These are the activations of a small neural network, seen along a few directions. Each row is one input.
In each table, some parts of the input vary, and every possible input appears once, in random order.
Descriptions start from the smaller parts, as in this example, which fits no table here: one of 6 places along a line, together with either a single point or one of 11 places along a line or (one of 3 separate values, together with one of 8 places around a ring).
Shared parts are said once, and a part with two or three values counts as separate values.
In the rows, 128 means zero.

Other details of the inputs vary at random and push rows far along three fixed directions, the same in every table; ignore that.

Table:
r1: [108 128 127 124 149 133 119 129 126 162 118]
r2: [130 134  49  87 161  96 128 111 158 143 116]
r3: [108 113 131 124 126 127 172  85 129 137 144]
r4: [122 128 155 131 128 126 122 117  92  90 122]
r5: [120 124 116 125 118 118 124 123 160 140 136]
r6: [135 134 135 144 123 131 114 162 136 117 127]
r7: [140 152 136 128 132 146 101 161 116 121 136]
r8: [119 140 116 120 120 122 141 106 169 166 136]
r9: [142 121 141 130 120 132 164 124 106 130 108]
r10: [135 120 114 127 140 133 138 133 136 137 142]
r11: [120 143 133 100 125 115 178 106 114 138 111]
r12: [144 116 129 141 115 140 104 134 128 126 143]
r13: [134 148 133 133 123 136  92 142 126 118 154]
r14: [140 113  79 127 141 106  94 153 156 114 113]
r15: [105 115 154 142 134 130 115 115  97 126 108]
r16: [115 113 136 117 141 133 181 103 121 140 127]
r17: [128 131 138 148 126 137  97 137 144 122 136]
r18: [135 110 154 148 122 134 141 131  94  98 125]
r19: [137 132 141 144 107 134  96 152 146 130 140]
r20: [140 135 134 147 112 126  98 131 144 128 127]
r21: [132 115  83 134 157 114  84 141 158 111 119]
r22: [118 138 142 112 135 130 156 129 102 115 116]
r23: [124 129 153 131 121 120 129 125  92  88 126]
r24: [122 117 161 148 124 127 132 132 111  95 107]
r25: [127 128 149 132 114 117 154 120 126 126 104]
r26: [121 105 139 131 138 131 157 102 111 117 124]
r27: [142 157 116 110 127 131 132 148 126 144 121]
r28: [141 129 119 128 136 142 141 152 132 143 141]
r29: [118 101 132 129 113 124 151  90 119 120 131]
r30: [122 153 110 102 126 125 139 104 149 161 141]
r31: [114 137 119 117 134 122 153 130 166 158 142]
r32: [126 120 115 131 138 144 126 112 140 140 145]
r33: [140 138 128 121 120 127 102 149 119 117 135]
r34: [ 94 122 142 114 148 124 167 112 109 159 102]
r35: [146 143 143 149 110 134  95 147 143 134 130]
r36: [100 121 141 122 124 112 173 100 142 133 130]
r37: [124 138 130 130 135 137 125 143 154 145 135]
r38: [128 140 146 139 140 148  99 166 111 152 115]
r39: [115 113 139 124 114 111 164 124 124 115 104]
r40: [129 145 115 113 128 122 159 137 159 166 117]
r41: [126 114  78 137 143 109  84 126 164 108 131]
r42: [101 135 137 104 136 124 166  91 120 132 133]
r43: [150 121 163 150 108 139 130 127  97 114 117]
r44: [142 122 119 125 125 138 130 141 138 149 142]
r45: [118 116 133 115 142 135 189 115 116 140 119]
r46: [110 116 141 131 126 110 161 118 127 110 115]
r47: [116 152 116  97 146 135 150 128 140 157 142]
r48: [120  37  31 127 172  36 101  88 115   8  43]
r49: [143 122 131 147 127 142 108 141 125 120 147]
r50: [113 129 121 132 132 130 121 115 158 139 139]
r51: [110 116 156 140 139 129 120 127  92 126 101]
r52: [136 109 157 147 130 141 138 130  92 100 117]
r53: [145 120 161 152 104 139 124 113 103 114 124]
r54: [144 113 160 144 106 141 138 145  95 110 121]
r55: [144 123 119 123 125 139 134 147 135 148 138]
r56: [109 150 114 103 139 136 140 108 147 156 151]
r57: [136 118  67 112 147 102  82 129 141 103 125]
r58: [140 122 133 147 131 151 103 133 125 124 143]
r59: [129 142 143 116 118 119 148 113 106 121 114]
r60: [130 120 132 116 127 125 184 104 119 147 112]
r61: [118 121  95 134 156 129  74 134 136 143 119]
r62: [116 128 118 131 129 121 125 123 160 135 142]
r63: [145 146 134 123 116 135 101 162 118 123 136]
r64: [120 153 110  96 141 128 159 140 138 152 140]
r65: [116 141 111 115 132 124 121 114 139 129 151]
r66: [133 135 118 127 126 118 130 131 153 145 118]
r67: [132 114 158 153 113 141 126 119 106 106 142]
r68: [135 135 139 144 130 139 111 162 134 121 120]
r69: [130 144 118 108 124 126 119 136 136 141 145]
r70: [141 120 158 153 102 140 121 106 106 115 127]
r71: [159 134 139 148 115 147 102 143 124 137 136]
r72: [147 117 130 140 117 140 107 141 125 126 140]
r73: [131 132 137 146 102 135  92 137 150 131 146]
r74: [136 154 118 115 123 128 116 123 137 145 137]
r75: [126 130 153 130 122 121 133 131  89  88 122]
r76: [126 149 119 114 134 129 121 135 136 136 151]
r77: [145 147 132 123 116 137 106 167 115 122 132]
r78: [124 143 116 112 119 128 113 122 141 141 151]
Description of these inputs: one of 6 places along a line, together with either a single point or (one of 3 separate values, together with one of 4 places along a line).
- The inputs of r22 and r47 match in every part but the place on the line of 6. If r40 is changed in the same way as r22 into r47, which row does it become? => r66
- The inputs of r23 and r64 match in every part but the place on the line of 6. If r33 is changed in the same way as r23 into r64, which row does it become? => r77
- Which other rows does r31 become when the place on the line of 4 takes its other values? List them by row number. => r37, r48, r66
- Which other rows agree with r21 in the place on the line of 6? List them by row number. => r1, r2, r4, r19, r26, r35, r36, r49, r69, r71, r72, r76
- Start at r8 and move only the place on the line of 4, one step at a time. The first step leads to r73. Which rows follow, in order? => r41, r50
- Which other rows does r72 become when the place on the line of 6 takes its other values? List them by row number. => r12, r29, r44, r54, r55
- Which other rows agree with r25 in the place on the line of 6? List them by row number. => r7, r11, r14, r18, r24, r34, r46, r52, r55, r60, r63, r75
- Which other rows does r6 become when the choice among 3 separate values takes its other values? List them by row number. => r28, r64

Table:
r79: [114 128 162 126 110 143 189 125 143 164 152]
r80: [136 124 140 157 125 148  69 144 123 106 158]
r81: [104  96  87 110 133  85 154  71 151 115 104]
r82: [147  99  90 138 141 117 126 133 148 107 118]
r83: [115 149 167 146 101 148 113 141 155 153 164]
r84: [155 139 157 143  93 161 136 153 142 162 154]
r85: [150 161 159 128 114 158 141 171 126 149 143]
r86: [133 131 173 148 117 137 103 128  66  67 121]
r87: [122 102 107 104 144  87 193  99 100 102  79]
r88: [135 105  85 125 140 117 101 104 135 112 130]
r89: [119 129 175 150 110 118  96 138  84  64 112]
r90: [193 170  60 119 143 159  44 226 177 172 155]
r91: [128 106  90 132 149 119 105 105 140 105 133]
r92: [122 110  94 137 136 104 103 111 158 102 119]
r93: [ 95 154 161 100 129 140 177 112 111 157 154]
r94: [105 160 163 105 109 123 173 110 128 163 128]
r95: [146 131 144 166 102 129  67 142 138 112 131]
r96: [116 154 138 114 158 171 153 162 146 230 133]
r97: [121  82 111 125 132  92 191  84 122 108  93]
r98: [109 159 160 102 120 138 180 104 107 167 142]
r99: [134 107  88 133 144 112 102 105 136 115 126]
r100: [131  85 174 187 133 153  96 142  87 107  94]
r101: [134 131 172 145  96 120  95 130  80  69 104]
r102: [137 118  89 115 154 111 123 156 126 105 113]
r103: [116 142  29  78 178  94 122 127 191 153 121]
r104: [111 155 153  94 117 141 177 103 107 161 144]
- The inputs of r99 and r98 match in every part but one. If r95 is changed in the same way as r99 into r98, which row does it become? => r94
- Describe the family of inputs behind these rows. => one of 2 separate values, together with either a single point or (one of 3 separate values, together with one of 4 places along a line)
- Which other rows does r84 become when the choice among 2 separate values takes its other values? List them by row number. => r90

Table:
r105: [114  95 133 138 136  97  81  90  48  31  93]
r106: [120 141 132  88 150 123 193 139 117 159 112]
r107: [136 156 151 159 114 131  48 177 111  70 143]
r108: [157 150  79 141 156 150  46 197 141 145 108]
r109: [105 125  42  81 168  67 138  78 162 136  94]
r110: [137 109 124 134 120 108 153 123 109  69 129]
r111: [132  92  33  85 167  95 154  83 126 118 121]
r112: [ 99 162 116  83 121 108 161 121 175 178 134]
r113: [ 96 100 197 147 107 147 173  69  85 134 141]
r114: [157 127  87 144 179 151  48 206 135 141 128]
r115: [121 116 116 111 147 128 199 129 144 182 105]
r116: [130 147 249 180  51 175 125 155 129 153 155]
r117: [135 130 189 134  78 124 195  83  92 124 118]
r118: [112 140 140 117 133 125 112 113 107  94 126]
r119: [105 111 204 157  91 130 178  72 110 139 116]
r120: [117  68  70 154 163  85  97 113 140  54 103]
r121: [152 111 157 185 122 162  44 154 118  86 141]
r122: [174 191 115 113 119 193 102 189 184 207 206]
r123: [133 161  98  82 108 133 185 141 199 210 157]
- Describe the family of inputs behind these rows. => either one of 4 separate values or (one of 3 separate values, together with one of 5 places around a ring)
- List by row number the other inputs of the same sort as r115. => r106, r108, r114

Table:
r124: [131 130  57  88 158 105 136 122 140 140 123]
r125: [119 153 185 124  85 130 160 119 114 132 144]
r126: [ 91 135 186 133 107 125 172  98 117 142 126]
r127: [159 141  64 127 165 150  35 188 154 139 153]
r128: [112  80 151 140 126 113 169  98  91  79 100]
r129: [140  98  87 117 139  95 145 118 124  98 101]
r130: [118 115  93 116 145  92 133 102 133  88 111]
r131: [115 136 144 127 128 143 172 130 151 190 138]
r132: [109 151 152 113 135 148 158 125 132 189 145]
r133: [113 121  55 102 163 106 111 127 177 135 136]
r134: [123  87 151 161 103 120 122  70 107  83 129]
r135: [163 119 167 177 102 148  74 169  98  87 107]
r136: [130 147 139 114 123 147 180 131 152 176 151]
r137: [121 110  96 111 153 106 130 110 111 107  90]
r138: [166 143 164 168 114 157  53 170  79  75 134]
r139: [137 183 158 130  99 164  98 171 166 186 160]
- Describe the family of inputs behind these rows. => either a single point or (one of 3 separate values, together with one of 5 places around a ring)
- Which other rows does r131 become when the place on the ring of 5 takes its other values? List them by row number. => r128, r129, r135, r136
- Which other rows does r128 become when the choice among 3 separate values takes its other values? List them by row number. => r127, r133
